A small network was trained on invented records. Each row is its activation on one of them, seen along a few directions.
After each row come some of the record's fields: Y, H, Z, U.
Other fields move the rows too, some of them a lot.
In the rows, 500 means zero.
Random noise pushes rows far along 13 fixed directions. That doesn't count. These rows show it; they differ only by the noise:
[556 622 424 724 436 577 504 504 315 417 554 556 352 363 477 581 425 470
 369 367 312 667 458 447 658 642 637 365 644 593 512 358 497 693]
[770 519 405 489 391 336 545 324 425 454 569 639 360 522 811 299 567 586
 508 576 436 549 434 548 355 180 481 664 504 141 466 521 546 538]
[519 412 413 633 556 460 432 479 566 472 479 538 476 465 593 533 481 542
 441 446 484 315 469 585 471 538 404 516 487 591 461 508 530 480]
[533 413 739 502 552 523 410 674 634 530 466 703 538 663 350 551 257 601
 519 678 463 499 411 629 486 677 526 691 406 477 599 366 465 370]
[530 558 459 667 524 689 284 642 680 333 537 674 455 660 506 740 308 552
 549 514 389 508 420 553 419 611 534 535 367 476 512 359 588 529]
[382 679 104 542 620 594 408 628 470 445 627 494 683 566 529 645 592 644
 510 524 623 586 527 360 425 576 409 419 571 577 224 561 488 476]
[457 616 346 415 512 515 436 571 367 482 551 561 585 534 438 616 472 609
 431 535 453 510 466 401 527 525 525 375 571 573 420 466 489 564]
[498 617 294 566 532 465 428 565 505 545 495 360 154 627 440 480 538 547
 393 397 565 665 472 580 508 690 481 269 314 592 437 676 561 833]
[542 421 526 431 491 345 557 459 370 652 561 438 477 491 592 373 498 654
 419 643 434 504 513 552 438 518 529 540 540 437 578 501 441 537]
[525 564 542 629 506 483 597 555 653 403 528 245 420 517 437 553 594 589
 554 274 624 506 414 620 670 500 276 476 435 607 456 431 616 556]
[632 487 546 754 382 374 580 407 625 377 411 436 353 367 679 367 530 581
 556 325 497 473 429 471 661 320 495 553 676 592 542 396 574 483]
[716 542 585 566 638 533 477 641 677 306 489 894 597 640 346 463 335 656
 640 534 752 592 253 549 524 416 303 872 557 322 329 391 563 136]
[326 541 393 427 492 324 572 627 463 693 490 175 557 453 449 479 527 784
 482 548 569 541 550 407 630 710 574 274 628 862 510 521 402 588]
[393 517 490 535 468 568 565 355 273 542 681 202 514 513 638 516 818 363
 315 458 323 485 671 518 457 359 367 435 470 354 524 517 532 727]
[628 464 615 633 597 564 487 442 791 397 409 585 452 575 435 583 229 594
 567 598 541 540 427 625 435 520 542 639 530 374 484 512 572 470]

[411 499 527 428 394 492 541 635 650 703 512 576 712 605 551 626 431 390
 574 879 361 590 687 734 354 837 653 610 224 409 411 527 230 523] => (Y y4; H h3; Z z2; U u1)
[633 272 551 435 633 345 657 284 389 689 551 356 335 357 473 471 404 498
 301 495 450 324 473 889 408 692 375 461 343 401 563 652 502 681] => (Y y7; H h3; Z z1; U u1)
[503 499 315 649 509 462 646 341 516 531 448 479 557 298 614 455 623 294
 465 469 566 505 633 577 485 572 475 510 562 498 255 697 383 501] => (Y y4; H h1; Z z2; U u1)
[641 580 543 319 566 577 486 698 466 335 648 766 708 626 312 674 392 619
 641 512 663 426 285 627 458 521 269 657 361 337 361 335 584 256] => (Y y4; H h1; Z z1; U u1)
[555 490 362 683 383 457 547 438 315 456 646 350 328 371 744 434 785 384
 415 228 414 400 514 578 526 447 322 417 404 533 511 445 567 635] => (Y y4; H h1; Z z2; U u1)
[480 552 528 566 395 514 418 396 579 506 348 491 306 621 579 400 464 447
 488 629 414 641 623 382 443 394 765 409 560 432 557 643 517 701] => (Y y4; H h5; Z z1; U u2)
[402 464 836 417 577 657 615 497 486 495 601 196 645 551 250 688 541 438
 467 439 489 422 528 653 589 528 306 499 405 459 611 379 576 530] => (Y y4; H h6; Z z2; U u2)
[447 372 464 518 563 400 435 613 521 575 510 523 564 491 618 325 540 667
 584 534 649 429 484 401 439 517 452 635 566 614 549 479 467 233] => (Y y3; H h6; Z z1; U u1)
[541 556 545 629 399 537 572 428 472 407 493 517 545 456 575 506 599 370
 491 483 425 493 565 520 546 401 485 539 584 420 406 455 506 524] => (Y y6; H h5; Z z2; U u2)
[486 474 367 399 731 493 393 497 309 634 492 654 360 578 280 409 397 545
 262 592 589 621 451 463 419 662 518 426 534 482 436 740 473 587] => (Y y6; H h2; Z z1; U u1)
[599 421 459 591 471 450 486 720 356 446 633 770 571 269 536 560 458 500
 529 251 438 337 286 593 659 720 352 626 422 702 553 159 441 232] => (Y y7; H h1; Z z2; U u1)
[618 476 654 497 381 467 505 451 551 550 486 427 197 608 540 461 405 476
 498 555 359 598 501 697 416 567 631 470 269 332 674 511 539 756] => (Y y4; H h3; Z z1; U u2)
[517 362 784 371 514 469 446 398 525 502 339 566 374 604 371 360 479 374
 426 477 533 359 460 497 512 293 469 558 454 429 661 575 586 471] => (Y y4; H h1; Z z2; U u1)
[423 378 469 372 667 373 662 436 429 656 541 199 604 351 398 477 591 610
 416 412 663 333 488 581 561 555 279 413 552 659 476 605 483 461] => (Y y5; H h6; Z z2; U u1)
[583 580 550 592 484 542 502 540 613 377 449 476 309 541 406 485 482 473
 560 325 599 600 394 527 615 481 442 472 431 530 505 470 602 550] => (Y y4; H h6; Z z2; U u2)
[516 631 354 423 620 661 296 597 600 352 571 569 491 729 430 647 423 658
 578 501 609 544 388 405 360 397 425 462 413 403 442 519 667 495] => (Y y2; H h6; Z z2; U u2)
[545 427 499 309 475 323 483 389 503 591 421 520 420 556 552 379 499 579
 447 596 482 395 477 505 433 330 527 474 469 442 542 636 506 556] => (Y y2; H h2; Z z1; U u1)
[520 471 520 732 373 521 548 448 669 518 404 639 546 380 615 632 353 314
 508 634 274 520 624 670 522 729 712 550 473 528 431 464 339 559] => (Y y4; H h5; Z z2; U u1)
[428 467 689 646 584 685 403 606 524 467 640 483 544 676 518 427 539 578
 549 589 493 695 528 372 421 451 484 747 569 344 651 351 543 318] => (Y y4; H h2; Z z1; U u2)
[351 609 192 465 355 401 504 546 418 606 565 335 551 417 739 467 719 548
 530 514 433 593 636 310 505 502 631 327 527 670 443 547 380 596] => (Y y3; H h1; Z z2; U u1)
[425 318 596 495 542 626 415 425 579 523 518 543 620 475 574 689 381 364
 463 605 284 270 582 616 345 548 545 558 374 435 621 456 484 479] => (Y y3; H h6; Z z1; U u1)
[533 561 625 499 451 625 479 563 455 509 541 762 584 556 407 618 347 360
 463 691 280 698 521 538 498 632 674 631 458 321 522 366 378 504] => (Y y7; H h2; Z z2; U u2)
[580 651 568 556 456 558 561 659 569 385 560 540 503 534 368 562 458 551
 633 407 586 708 369 523 663 556 448 570 458 496 457 324 520 434] => (Y y4; H h6; Z z2; U u1)
[535 473 686 667 332 317 639 489 781 558 244 462 380 500 551 265 556 376
 607 524 609 568 584 620 646 529 564 616 460 576 447 600 396 487] => (Y y4; H h3; Z z1; U u2)
[547 517 322 695 474 514 598 367 547 479 586 352 545 344 746 577 474 582
 567 546 430 552 600 544 401 556 592 478 624 452 421 506 477 566] => (Y y4; H h5; Z z1; U u2)
[466 523 495 427 502 479 681 370 630 615 426 385 566 413 408 616 458 325
 476 572 469 594 611 678 534 634 574 458 413 449 375 677 369 645] => (Y y3; H h1; Z z2; U u1)
[653 438 487 659 548 557 517 118 592 338 359 529 275 384 569 522 437 294
 357 347 394 386 486 554 477 231 497 446 592 353 496 653 655 690] => (Y y7; H h3; Z z2; U u2)
[443 460 545 396 484 463 479 488 436 600 488 539 587 581 506 483 517 477
 425 678 419 458 579 501 444 476 539 508 491 432 508 538 440 515] => (Y y5; H h5; Z z2; U u1)
[463 573 291 638 331 295 690 392 650 613 349 288 441 344 702 408 657 388
 533 511 518 585 690 563 594 594 616 362 517 656 295 712 349 683] => (Y y7; H h5; Z z2; U u2)
[512 430 674 464 414 397 543 539 583 545 450 532 531 508 472 509 533 424
 478 486 411 373 472 667 621 513 412 604 351 542 530 418 442 469] => (Y y6; H h2; Z z1; U u2)
[509 433 205 678 608 445 527 447 600 656 627 202 340 464 738 518 472 670
 494 593 540 569 609 735 226 847 514 400 350 493 440 691 473 703] => (Y y4; H h3; Z z2; U u1)
[675 546 685 451 505 550 597 482 533 440 529 586 406 623 391 414 463 449
 564 537 605 686 423 620 464 400 416 679 393 182 480 524 564 489] => (Y y2; H h6; Z z1; U u1)
[449 553 355 426 469 515 396 631 589 434 662 237 534 681 693 574 653 743
 671 458 587 398 488 472 327 382 345 437 333 497 551 422 649 484] => (Y y4; H h1; Z z2; U u2)
[609 575 427 446 463 514 583 640 425 467 769 375 446 415 484 711 507 598
 551 276 405 532 319 735 601 674 317 463 218 504 545 245 542 578] => (Y y3; H h6; Z z2; U u2)
[551 624 505 587 478 451 782 391 318 504 468 383 524 218 305 517 464 477
 407 381 528 672 497 490 785 639 577 349 804 641 368 479 419 612] => (Y y4; H h3; Z z2; U u2)
[374 337 348 527 763 496 368 440 460 658 513 510 530 540 558 343 536 584
 361 649 588 493 588 372 297 536 473 576 632 509 495 720 457 372] => (Y y7; H h2; Z z2; U u2)
[568 527 464 491 370 364 632 297 590 513 357 539 517 330 597 483 469 416
 508 535 382 515 547 488 608 367 674 489 631 489 421 567 404 564] => (Y y3; H h2; Z z1; U u2)
[442 485 337 501 719 706 330 407 327 503 654 509 530 623 531 557 439 615
 379 677 462 577 577 354 195 472 557 466 636 296 516 607 576 544] => (Y y4; H h5; Z z2; U u2)
[255 486 452 672 589 520 482 498 473 549 328 396 526 524 410 312 763 310
 373 431 735 480 694 326 580 524 411 418 679 748 325 756 461 466] => (Y y4; H h3; Z z1; U u1)
[686 459 528 593 597 522 507 414 602 287 549 561 466 481 522 516 482 593
 552 296 615 369 311 587 513 266 243 646 521 385 475 397 698 361] => (Y y3; H h3; Z z2; U u1)

Which values does each new row have?
[418 547 504 383 537 556 375 511 227 569 485 644 436 696 385 345 607 391
 304 621 511 596 577 336 414 416 530 440 536 385 481 661 498 595] => (Y y2; H h3; Z z1; U u1)
[411 382 696 511 588 629 394 611 446 576 517 623 591 560 296 694 320 428
 360 603 328 373 514 661 505 808 514 516 385 574 603 387 440 495] => (Y y4; H h5; Z z2; U u2)
[543 452 586 653 626 567 556 442 417 505 522 459 450 412 431 414 313 659
 483 569 551 689 498 387 478 599 652 535 823 473 590 474 533 442] => (Y y7; H h5; Z z1; U u2)
[601 570 600 371 292 413 614 358 526 482 484 534 593 542 698 409 485 568
 644 752 369 630 567 389 443 163 717 610 638 208 544 457 474 496] => (Y y7; H h5; Z z1; U u1)
[480 447 513 528 429 437 523 455 448 669 487 546 388 528 640 288 654 277
 413 618 409 645 641 557 432 528 566 614 358 357 515 626 355 566] => (Y y3; H h6; Z z2; U u2)
[338 503 684 358 642 654 436 526 415 530 607 257 518 766 326 477 705 473
 395 501 565 530 548 429 450 329 281 513 413 370 608 553 625 543] => (Y y6; H h6; Z z2; U u2)
[436 371 656 607 531 531 546 426 347 596 568 408 568 462 589 368 570 490
 409 629 405 532 641 434 435 488 547 613 690 421 633 451 459 427] => (Y y7; H h5; Z z2; U u2)
[395 447 581 545 606 635 507 392 562 539 526 256 446 538 421 598 452 479
 432 538 447 557 601 540 422 572 553 419 498 456 585 591 552 659] => (Y y4; H h2; Z z1; U u1)
[550 544 356 563 640 744 469 251 497 385 570 435 424 493 471 815 326 397
 378 513 352 496 558 629 303 532 558 313 466 272 428 650 643 820] => (Y y7; H h5; Z z1; U u1)
[447 618 467 446 369 428 584 580 574 535 452 438 636 498 499 569 505 541
 594 598 495 573 568 487 598 556 608 419 525 596 399 475 407 537] => (Y y3; H h5; Z z2; U u1)
[519 438 816 542 507 497 597 444 515 541 463 377 504 524 412 399 374 630
 508 647 490 629 531 452 535 473 634 589 722 437 684 406 502 462] => (Y y4; H h3; Z z2; U u2)
[440 511 460 277 653 519 578 491 306 588 630 278 629 486 328 600 441 726
 442 564 581 484 490 484 424 586 449 348 610 506 498 540 532 551] => (Y y2; H h3; Z z1; U u2)
[596 497 235 289 492 323 482 515 377 563 478 817 601 377 550 452 424 565
 500 564 545 423 402 456 459 497 546 515 529 529 352 563 379 349] => (Y y3; H h1; Z z2; U u1)
[317 542 464 547 481 676 463 479 486 446 557 431 704 509 599 579 657 334
 530 522 453 510 668 324 442 386 524 517 572 457 470 498 481 446] => (Y y4; H h1; Z z1; U u1)
[412 595 544 599 412 474 546 554 747 531 420 285 506 565 521 503 497 601
 620 571 512 671 583 443 586 539 630 470 544 614 512 485 453 570] => (Y y2; H h3; Z z2; U u2)
[503 542 899 511 320 613 591 417 282 504 637 292 412 572 494 455 593 419
 407 530 196 694 581 439 580 303 618 518 557 267 822 263 558 710] => (Y y2; H h3; Z z2; U u1)
[515 569 526 491 400 465 395 370 538 452 169 835 357 564 384 403 466 196
 358 521 435 509 536 368 623 330 693 417 568 526 404 694 453 621] => (Y y4; H h2; Z z2; U u2)
[441 568 467 649 334 535 321 654 496 400 359 803 460 509 492 584 536 247
 419 375 318 372 494 464 671 585 557 419 407 747 454 378 439 548] => (Y y6; H h3; Z z2; U u2)
[568 609 804 321 425 540 521 475 225 435 455 520 347 600 188 458 425 508
 373 470 413 609 409 381 665 341 611 341 650 430 668 402 629 682] => (Y y6; H h5; Z z2; U u2)
[344 608 329 458 492 757 328 551 417 461 614 443 552 542 491 855 372 480
 460 560 246 515 588 413 369 666 709 230 429 547 556 446 516 734] => (Y y4; H h6; Z z1; U u2)
